A small network was shown many inputs. Here are its activations along a few directions, one row for each input.
Each table varies a few parts of the input and shows all the possible inputs, shuffled.
A made-up example of a description, with smaller parts first: one of 2 separate values, together with either a single point or one of 11 places along a line or (one of 6 places along a line, together with one of 8 places around a ring).
Shared parts are said once, and a part with two or three values counts as separate values.
In the rows, zero is written as 128.

Other details of the inputs vary at random and push rows far along three fixed directions, the same in every table; ignore that.
These rows show it; all are for the same input, with only those details redrawn:
[152 135 155  70 172  96 122 139 112 132 174 120]
[104 180 109 145  95 172 136 103 172 137 121 170]
[103 179 114 128 105 176 123 116 176 139 112 174]
[112  99 166 130 105 120 146 140 120 160 139 169]
[103 178 114 128 105 176 123 115 177 138 113 172]
[113  99 165 130 106 121 146 143 121 161 138 169]
[139 178 120 100 145 130 124 114 144 126 156 131]
[114 148 130 143  96 140 141 114 143 150 133 163]

Table:
R1: [146 169  72 108 152 142 111  89 120  96 137  79]
R2: [144 194  98 100 189 122 111 117 149  82 129  88]
R3: [122  82 137 132 122  93 126 135  86 135 141  95]
R4: [136 105 155  75 190 115 111 170 119 120 101 121]
R5: [141 183 108 130 128 121 145  87 136 124 173 124]
R6: [122  77 143 180 117  91 159 125  95 141 130 134]
R7: [155 183  65 121 151  99 133  76 107  82 177  43]
R8: [119  65 126 169  95  98 144 117  80 146 142 111]
R9: [186 100 149  77 192  98 103 157  98 105 153  77]
R10: [158  84 149 129 130 110 126 150 108 129 126 108]
R11: [125  58 139 149 100  97 147 127  73 151 129 112]
R12: [146 113 102 227  73 114 162  82 116 128 152 106]
R13: [121 156 103 180  89 166 122 114 166 109 103 127]
R14: [ 91 134 124 125 131 193 105 160 171 132  40 179]
R15: [118  70 156 157  92 132 131 166 128 136  99 143]
R16: [104 101 173  39 192 149  76 218 156 115  55 157]
What do these inputs look like to the network? -> either a single point or (one of 3 separate values, together with one of 5 places around a ring)

Table:
R17: [168 167 103 126 141 121 135  90 130  86 157  87]
R18: [114  74 162  61 154 158  98 194 123 143  83 152]
R19: [ 83 159 104  81 134 199  70 154 187 134  45 165]
R20: [139 180 101  96 171 125 118 112 129  91 129 107]
R21: [127  84 159  94 127 147 102 167 128 127 109 138]
R22: [146 123 151  83 148  83 144 142 111 135 172 141]
R23: [124  82 168 106 160 139 109 168 130 143 117 163]
R24: [168 174  94 129 158 115 149  96 124 106 141  86]
R25: [161 100 160 124 176  88 130 142 105 138 158 118]
R26: [148 180 105 126 161 108 133 100 124 102 136  97]
R27: [132 100 167 197  52  79 194  96  72 185 181 134]
R28: [125 107 157 135 127 120 122 166 136 128 113 132]
R29: [ 94 158 115 180  60 155 174  80 154 151 136 177]
R30: [126  70 145 195  86 100 151 106  88 176 156 143]
R31: [107  85 148 206  86  87 176 120 105 153 133 135]
R32: [102 148  98 207  73 176 140  83 147 143 120 170]
R33: [142  88 164 127 125 124 126 161 134 135 106 136]
R34: [133 180  95 126 156 117 137  94 141  91 154  93]
R35: [146 102 148 118 145  88 132 150 105 112 159 104]
R36: [128  83 156  95 146 137 128 172 111 136  99 144]
R37: [142 179  91 122 135 131 116 105 135  88 159  92]
R38: [124  94 143 105 148  82 117 141 100 138 151  99]
R39: [108 161 103 109 103 204  73 139 194 123  63 152]
R40: [139 178  89 111 153 122 126  89 113  97 149  95]
R41: [ 77 148  88 201  38 192 128 112 184 146  83 166]
R42: [125 175  96 107 155 127 115 105 135  95 148  97]
R43: [126  76 146  90 137 132 115 171 112 156 100 134]
What do these inputs look like to the network? -> either one of 3 separate values or (one of 4 places along a line, together with either a single point or one of 5 places around a ring)
Change only the place on the ring of 5 in R39. List by row number the other rows that result. -> R19, R38, R41, R43
Start at R31 and move only the place on the line of 4, one step at a time. The first step leads to R34. Which rows follow, in order? -> R42, R38
